A small network was shown many inputs. Here are its activations along a few directions, one row for each input.
In each table, some parts of the input vary, and every possible input appears once, in random order.
Descriptions start from the smaller parts, as in this example, which fits no table here: one of 3 separate values, together with either a single point or one of 9 places along a line or (one of 4 places along a line, together with one of 5 places around a ring).
Shared parts are said once, and a part with two or three values counts as separate values.

Rows:
x1: -1.95	3.19	4.18	1.15	-0.70	5.13	-2.95	-5.18	1.12	-1.40	5.68	-7.41	0.29	-3.20	-3.28	4.20
x2: -2.63	-0.14	-1.78	-2.91	-2.68	0.11	0.14	-0.32	-2.93	2.26	2.18	0.97	-0.51	1.47	0.05	0.44
x3: 0.22	-3.16	0.06	-1.99	-4.41	-0.56	-0.56	-0.22	-0.71	1.77	-2.06	2.31	0.12	3.09	-2.68	1.79
x4: 6.35	0.32	0.26	6.91	3.74	-1.44	0.10	-0.97	2.43	-0.73	-2.45	-4.64	2.14	-2.99	1.08	2.22
x5: -3.64	1.75	-0.33	-2.44	0.43	-1.01	-0.87	0.30	-2.08	-0.91	0.17	1.22	-1.80	0.41	-0.01	-2.83
x6: -0.99	1.63	1.29	-2.11	1.19	-0.85	-2.01	1.15	0.26	-2.67	-3.02	0.51	-2.31	2.79	-3.63	-0.31
x7: 0.90	-1.42	0.30	0.54	-1.88	-0.92	-1.01	0.57	0.73	-2.05	-4.09	0.74	-0.94	3.04	-3.56	2.10
x8: 3.29	2.09	-0.20	2.69	1.78	2.06	-0.96	-4.32	1.96	-2.83	0.96	-4.28	1.98	-2.91	-3.61	1.65
x9: 6.73	-2.79	-0.59	8.11	4.23	-1.16	5.06	1.38	2.40	2.65	-1.71	-6.00	0.72	-4.96	6.78	-2.07
x10: -0.24	-3.46	-3.29	-4.30	-1.91	1.39	-0.25	1.78	-0.71	2.61	-0.08	8.85	-0.34	-0.33	3.47	-2.59
x11: -8.04	1.99	0.10	-5.64	0.21	-2.76	3.30	5.83	-2.45	1.29	4.44	7.73	0.63	3.59	5.39	-4.59
What is each input in this table made of?
Answer: either one of 2 separate values or one of 4 places along a line or one of 5 places around a ring

Rows:
x12: -2.63	0.54	1.00	0.85	0.43	-1.85	2.11	2.78	0.43	-0.36	1.23	1.89	1.21	1.37	2.56	-1.09
x13: -3.75	2.95	1.65	-2.82	-1.33	0.32	-1.67	-0.82	-1.37	-0.35	3.40	1.88	1.43	1.46	-1.76	0.72
x14: -2.04	-3.40	-3.20	-6.67	-4.42	-2.52	0.55	3.07	-2.40	-0.04	-4.87	8.41	-1.45	6.84	-4.00	-2.46
x15: 0.61	-0.02	-0.18	-1.87	-1.00	-2.00	-1.40	0.80	0.89	-2.88	-4.06	4.16	0.22	4.76	-5.02	1.47
x16: -5.41	-2.99	-0.66	-3.73	-2.54	-2.55	2.45	4.80	-1.90	3.07	0.32	6.38	-1.52	3.39	5.03	-4.33
x17: 3.35	1.58	1.64	2.72	1.91	-1.81	-3.29	-1.48	2.28	-4.10	-6.66	-3.62	-2.93	2.11	-5.31	2.60
x18: -7.44	-1.15	-0.42	-6.23	-3.01	-1.32	0.50	3.00	-3.85	3.22	2.43	4.49	-1.46	5.19	2.20	-0.94
x19: 3.99	-2.11	-1.11	2.69	-0.21	6.49	-2.02	-6.03	2.86	0.72	1.85	-3.23	1.30	-4.89	-1.86	2.46
x20: 7.56	-4.61	0.38	5.25	-1.86	0.64	-3.39	-1.70	1.72	-0.13	-6.90	-3.27	0.12	-1.19	-3.78	5.38
x21: 0.37	2.37	1.52	5.30	3.18	-1.37	2.17	0.64	0.56	-2.32	-0.78	-5.95	-0.36	-1.23	0.83	-0.75
x22: -1.04	-2.75	-1.70	-4.49	0.84	-1.91	3.33	6.15	-1.07	3.47	-1.42	9.04	-1.51	0.50	7.22	-6.40
x23: -2.44	2.50	-0.43	-3.85	-0.44	2.57	-2.74	-1.84	0.12	-2.62	3.37	3.88	1.13	-1.13	-1.40	0.39
x24: 4.27	2.20	-1.46	5.64	7.13	-1.39	1.41	1.51	1.23	-1.68	-1.62	-4.10	0.06	-2.71	3.06	-2.85
x25: -5.21	0.42	-3.52	-8.04	-4.03	2.45	-1.99	0.32	-3.30	0.52	2.69	8.53	-2.03	0.28	0.62	-1.77
x26: -6.82	0.10	-1.25	-6.87	-4.27	-0.24	-1.30	1.11	-4.88	3.18	3.06	6.45	-1.71	3.57	0.17	-1.57
x27: 5.39	-2.82	-0.16	6.87	-0.64	-0.44	3.40	-1.90	1.20	1.80	-0.43	-5.31	1.77	-3.52	2.91	1.87
x28: -4.33	2.11	1.92	-2.14	-0.28	-0.80	0.31	1.23	-0.76	-0.13	3.01	0.18	1.20	2.60	-0.17	1.60
x29: -0.93	3.86	3.37	1.15	1.38	0.71	-1.61	-2.84	0.21	-2.31	1.04	-6.11	-0.29	-1.64	-3.44	0.29
x30: 8.75	-2.90	-3.52	6.82	3.70	-1.69	2.52	-1.74	1.98	3.00	-2.21	-3.43	3.02	-5.99	5.19	-0.44
x31: 1.39	0.59	-0.92	0.66	3.99	-1.51	2.30	3.99	1.27	0.18	-0.06	4.11	1.33	-0.81	4.72	-3.07
x32: 3.78	-1.43	1.32	3.51	-1.55	1.91	1.56	-2.08	1.39	1.90	2.09	-7.16	0.57	-1.94	-0.42	4.38
x33: 3.85	-1.06	1.26	3.01	-2.26	4.19	-0.63	-4.29	1.41	2.01	2.07	-5.71	1.09	-2.62	-1.84	3.36
x34: -1.35	3.51	3.08	1.85	2.24	-0.53	0.55	-0.50	0.41	-1.96	0.84	-7.56	-0.77	-0.79	-2.21	1.43
x35: 0.06	2.51	1.38	0.39	3.04	2.66	-3.12	-4.15	1.58	-4.22	1.62	-3.93	-0.45	-3.62	-3.27	-0.29
Changing only one part turns x18 into x28. The same change can be made to x26. Which row results?
Answer: x13
What is each input in this table made of?
Answer: one of 4 places along a line, together with either a single point or one of 5 places along a line
Start at x24 and move only the place on the line of 5, one step at a time. The first step leads to x21. Which rows follow, in order?
Answer: x34, x29, x35
Which other rows agree with x32 in the place on the line of 4? List them by row number.
Answer: x19, x20, x27, x30, x33
Which other rows does x17 become when the place on the line of 4 takes its other values? List them by row number.
Answer: x14, x15, x20

Rows:
x36: 0.25	2.19	3.07	1.85	-1.37	2.65	-3.08	-4.93	0.86	-2.29	1.31	-7.38	0.03	-0.56	-6.33	5.10
x37: 3.62	-0.31	0.23	4.13	2.19	0.87	0.68	-1.31	1.55	0.62	0.21	-4.11	0.80	-3.61	1.90	0.45
x38: -6.14	3.11	1.33	-6.65	-3.28	2.79	-4.58	-2.62	-1.67	-2.66	2.95	2.54	-1.18	2.71	-6.36	1.71
x39: -4.67	1.44	-0.23	-3.21	0.54	-1.83	1.86	3.33	-1.81	0.93	2.56	4.13	0.11	1.74	3.49	-3.04
x40: -3.18	-0.88	-0.87	-3.36	-1.14	-0.45	1.53	2.74	-1.44	2.11	1.82	4.82	-0.22	1.31	3.35	-2.31
x41: -2.57	-1.80	-1.54	-3.32	-2.08	-0.62	1.24	2.14	-1.63	2.11	0.76	5.28	-0.20	1.60	2.45	-2.12
x42: 5.14	-1.39	-0.56	3.99	1.03	0.16	0.00	-1.40	1.84	-0.10	-2.31	-2.70	1.05	-1.80	-0.51	1.76
x43: 4.32	-0.01	0.82	4.46	2.34	-0.71	0.23	-0.66	2.34	-1.86	-3.04	-3.94	0.44	-1.15	-1.32	1.08
x44: 2.43	1.30	0.48	4.27	3.46	0.10	1.41	-0.87	1.28	-0.50	0.66	-5.19	0.53	-3.35	1.85	-0.62
x45: -2.29	-0.38	-0.55	-2.87	-0.61	-2.52	-0.15	3.08	-1.29	-0.41	-2.61	4.57	-1.49	3.60	-0.12	-1.67
x46: 4.14	-0.94	-0.35	4.18	1.23	0.73	0.50	-1.61	1.48	0.43	-0.51	-3.37	1.06	-3.23	1.17	1.03
x47: -1.06	-2.32	-1.84	-3.47	-2.31	-1.19	0.34	2.12	-1.50	1.62	-1.80	5.35	-0.92	2.73	0.43	-1.38
What is each input in this table made of?
Answer: one of 2 separate values, together with either a single point or one of 5 places along a line
Changing only the choice among 2 separate values turns x36 into x38. The same change can be made to x43. Which row results?
Answer: x45
Which other rows does x45 become when the place on the line of 5 takes its other values? List them by row number.
Answer: x39, x40, x41, x47
